Each row below holds a small network's activations on one input, seen along a few directions.
Each table varies a few parts of the input and shows all the possible inputs, shuffled.
Descriptions start from the smaller parts, as in this example, which fits no table here: one of 4 places along a line, together with either a single point or (one of 2 separate values, together with one of 5 places around a ring) or one of 11 places around a ring.
Shared parts are said once, and a part with two or three values counts as separate values.
In the rows, 128 means zero.

Other details of the inputs shift rows strongly along two fixed directions, in all tables alike. That doesn't count.
These rows show it; all are for the same input, with only those details redrawn:
[ 91  53 110 150 162  74 134 147  91  82 143  55  70]
[115 133 115 129 148 142 143 129 125 134 128 129 147]
[179  54 165 139 115  41 117 180 102 108 139   9  85]

Table:
R1: [122 139 112 120 136 145 123 103 145 137 115 133 109]
R2: [126 125 113 141 127 156 101  96 133 131 111 139 121]
R3: [127 133  99 118 157 147 117 117 139 139 117 123 132]
R4: [205 152 158 121  72  90 119 157 126 157 117 116 151]
R5: [111 140 130 129 127 145 144 117 142 130 126 140 114]
R6: [111 134 122 118 120 141 130 121 145 108 139 145 134]
R7: [112 137 135 124 135 141 139 118 144 130 124 147 112]
R8: [107 139 132 127 128 136 143 112 133 138 131 141 122]
R9: [116 122 138 138 125 157 115 116 128 123 121 156 120]
R10: [216 153 143 112  82 101  96 145 142 166 108 117 142]
R11: [107 134 118 119 118 135 132 116 137 115 138 140 143]
R12: [124 135 102 109 129 139 107 103 145 115 125 138 130]
R13: [116 132 120 125 152 141 142 130 124 136 135 134 144]
R14: [122 147 105 133 119 124 133 129 118 123 123 159 124]
R15: [211 147 174 114 102 125 126 163 150 162 122  95 163]
R16: [113 125 134 143 118 160 121 116 127 124 121 148 122]
R17: [108 139 128 129 125 140 146 112 133 135 126 137 122]
R18: [ 89  58 121 136 132  69 119 134 106  71 158  77  71]
R19: [115 133 115 129 148 142 143 129 125 134 128 129 147]
R20: [110 134 129 117 128 132 122 119 139 112 143 153 137]
R21: [118 146 108 131 120 116 134 126 110 129 128 161 129]
R22: [109 125 137 141 118 151 120 110 115 131 128 150 130]
R23: [117 136 125 127 158 137 135 132 128 130 132 138 142]
R24: [109 124 132 144 116 153 123 111 117 131 122 144 132]
R25: [211 153 167 120  78  83 111 160 127 152 122 122 144]
R26: [122 132 123 124 160 145 137 135 135 127 127 139 136]
R27: [109 142 136 128 135 134 136 115 137 133 129 145 119]
R28: [113 130 127 113 129 139 125 123 147 109 138 153 131]
R29: [107  70 107 149 136  53 119 150  88  74 136  93  50]
R30: [220 144 208 126  65 122  94 148 138 167 120 114 158]
- Describe the family of inputs behind these rows. => one of 5 separate values, together with either a single point or one of 5 places around a ring
- Changing only the choice among 5 separate values turns R15 into R5. The same change can be made to R19. Which row results? => R17
- List by row number the other rows that have the choice among 5 separate values in common with R28. => R6, R11, R12, R18, R20
- Which other rows does R21 become when the choice among 5 separate values takes its other values? List them by row number. => R8, R13, R18, R22

Table:
R31: [130 106 118 114 132 111 113 127 143 119 132 101 108]
R32: [ 53 157  82 126 168 196 143  81 143 110 132 187 165]
R33: [122 103 144 138 137 127 124 119 134 137 123  94  97]
R34: [129 121 134 151 107 110 119 126 114 121 123 124  83]
R35: [126 123 128 133 102  78 125 128 105 115 134 139 102]
R36: [244 194 182 108  54 136  91 143 159 183 114 145 190]
R37: [133 108 145 142 129 123 120 128 129 122 113 114  85]
R38: [128 111 126 139 107  90 104 132 104 107 131 133 120]
R39: [150 216 160 105 113 240 150 115 165 197 123 221 245]
R40: [135  93 138 140 127 135 107 125 120 120 116 111 100]
R41: [134 105 112 141 163 119 143 156  95 141 125  80 141]
R42: [ 48 186  44 118 209 183 189 103 121 147 124 204 172]
R43: [130 103 130 128 142 119 104 118 132 119 134  94 118]
R44: [133 117 134 122 128 107 122 127 130 116 121 118  87]
R45: [129 115 116 129 101  82 115 134 114 106 132 138 110]
R46: [139 115 105 130 168 104 137 156 108 123 131  86 144]
R47: [242 180 207 102  55 173 118 140 173 199 112 118 221]
R48: [125 102 132 148 100 109 113 133  94 118 124 128 114]
R49: [ 46 162  66 114 163 194 154  86 153 111 132 197 157]
R50: [138 106 131 132 135 117 100 127 128 106 123 115 106]
R51: [133 119 119 147 165 105 160 156 108 142 123  85 127]
R52: [130 107 130 145 107 123 107 127 107 119 125 117  98]
R53: [117 107 149 140 123 124 141 127 135 115 130  93 110]
R54: [122 108 136 118 132 106 135 153 132 105 151 113 122]
R55: [123 104 149 129 142 114 126 144 122 103 152 109 132]
R56: [115 114 152 120 135 104 147 148 124 115 152 110 115]
R57: [139 109 117 119 126 109 111 134 138 106 123 119  98]
R58: [135 128 122 131 106  95 119 123 115 115 134 127  86]
R59: [123 113 135 117 134 108 123 120 135 132 131  99  97]
R60: [122 117 140 152 101  95 126 131 105 119 122 134  99]
R61: [ 63 168  56 125 144 171 133  88 133 112 127 217 128]
R62: [ 40 166  80 116 165 189 165  81 144 119 132 195 145]
R63: [237 192 231 107  69 154 138 166 172 202 123 135 210]
R64: [127  89 136 136 134 138 111 116 123 134 128  90 113]
R65: [139 117  93 118 157  95 150 163 120 124 132  91 134]
- Describe the family of inputs behind these rows. => one of 5 places around a ring, together with either a single point or one of 6 places along a line
- List by row number the other rows that have the place on the ring of 5 in common with R43. => R32, R36, R38, R46, R50, R55
- A walk changes only the place on the line of 6. It starts at R54 and steps to R49. List the rest of the walk in order. => R31, R57, R61, R45
- List by row number the other rows that have the place on the ring of 5 in common with R42. => R35, R44, R56, R58, R59, R62
- Which other rows does R40 become when the place on the line of 6 takes its other values? List them by row number. => R39, R47, R48, R52, R64
